Questions about the matrix below.
1) Give the entry just left of -0.16.
2) Give the entry just left of the largest entry.
[[ 0.15  0.02 -0.01  0.07  0.10  0.07  0.06  0.10 -0.16  0.11  0.07  0.08
   0.26  0.12  0.00  0.07]
 [ 0.15  0.05 -0.17 -0.01  0.02  0.08  0.04  0.00  0.15  0.07  0.05  0.09
   0.09  0.11  0.00  0.18]
 [ 0.07  0.08  0.02  0.10  0.03  0.02  0.10  0.09  0.03  0.11  0.01 -0.03
  -0.03  0.11  0.01  0.11]
 [ 0.11  0.02  0.29  0.02  0.04  0.02  0.07  0.04  0.03  0.13  0.03  0.10
   0.11 -0.07  0.12  0.05]]
1) 0.10
2) 0.02

[[  4 -14  14   6  19  15   4 -15  13 -11  18   1 -11   6  16  18]
 [ -7 -11  15  -7  12  15 -11   1  15  -1  -7 -11 -11  -7  17  -8]
 [ 15   6 -44   6 -46 -46  21   2 -44  -2 -12  26   4   7 -46  -9]
 [ -6  -8  -2  -7   4  -4   7 -21  -4 -19  14   3  -7  -8  -7  17]
 [-17  24 -24 -19 -37 -28 -20  36 -25  34 -39 -14  24 -20 -29 -38]
 [ -5  10  10   2  10   9 -17  13   8  11 -14 -17   8  -1  11 -16]
 [-15  -3  25  -8  24  23 -24   6  22   4 -10 -25  -3 -11  24  -9]
 [ -2  -7   2  -4   7   1  11 -21   2 -17  22   7  -6  -3  -1  23]
 [ -2   9 -16  -2 -18 -18  -5  10 -18   7 -19  -3   8  -3 -19 -16]
 [-22   8  28 -19  30  24 -15  -1  25   0  15 -21   9 -19  22  13]]
Indices start at 0.
The bottom-left entry -> -22
The entry directly below 36 is 13
Report the entry directly above the largest entry.
Answer: -21
The entry in row 0 and column 0 -> 4
Report the entry just left of the largest entry.
Answer: -20
Report the entry in the bottom-right corner.
Answer: 13
The entry at row 2, column 0 -> 15
Report the entry at row 0, column 2.
Answer: 14
The maximum -> 36
Report the entry just right of the largest entry.
Answer: -25
Report the entry at row 2, column 2.
Answer: -44
Report the entry in the top-right corner.
Answer: 18
Report the entry in row 1 and column 0.
Answer: -7
The entry in row 0 and column 1: -14
Report the entry just right of 26.
Answer: 4
The entry just left of 21 -> -46
Report the entry directly above 3.
Answer: 26

Questions about the matrix below.
1) Report the entry just right of 20.
2) Report the entry just left of 22.
3) Report the entry just left of the smallest entry.
4) Report the entry just left of the largest entry.
((-19, 0, 20, 15, -19, 19, -7, -32, 9, 22), (3, -11, -47, 21, 14, 3, -6, 16, -6, -21), (7, -20, 10, -38, 52, -11, -3, 4, -15, 1), (12, -19, -26, 10, 21, 8, -5, -13, -2, -8), (-10, -19, -5, 7, -6, -21, -18, 28, -17, 7))
1) 15
2) 9
3) -11
4) -38

Questions about the array below.
1) Find the entry directly above -885.
2) Find the entry just right of -312.
3) Find the entry in the top-right corner.
4) Find the top-left entry.
5) Find the top entry of the column that holds the smallest entry.
6) Find the bottom-left entry.
7) Find the entry just left of the smallest entry.
8) Find the entry directly below 519.
-309    71   465   -75   340  -193   902    54
-111   -49    50     2    19    -4   192    15
  99    81     6    46    31    34   -65    32
 195   304  -837   644  -373    51  -885   110
-312    99   519   -90   392  -213   973    59
 188   158   -30    89    32    49  -178    45
 -45   -16    36    17    17    15   108    16
-277   -52   194   -22   123   -95   545    29
 269   259  -207   235   -27    46  -399    70
  12    16    25    22    27    16    40    20
1) -65
2) 99
3) 54
4) -309
5) 902
6) 12
7) 51
8) -30

array([  36.47, -111.48,  -30.23, -146.95, -115.94,  122.20, -146.11,
       -135.68,  -53.04,  149.57, -144.95,  126.46,  -54.07,   61.87])
The third entry -> -30.23
Find the first entry from the left.
Answer: 36.47
Find the entry just left of -54.07.
Answer: 126.46
Find the last entry.
Answer: 61.87
The 4th entry from the end -> -144.95
The second entry is -111.48
The second smallest entry is -146.11
The entry just left of 61.87 is -54.07
Find the fifth entry.
Answer: -115.94
Find the entry just right of -135.68.
Answer: -53.04
The fourth entry -> -146.95
The fifth-last entry is 149.57
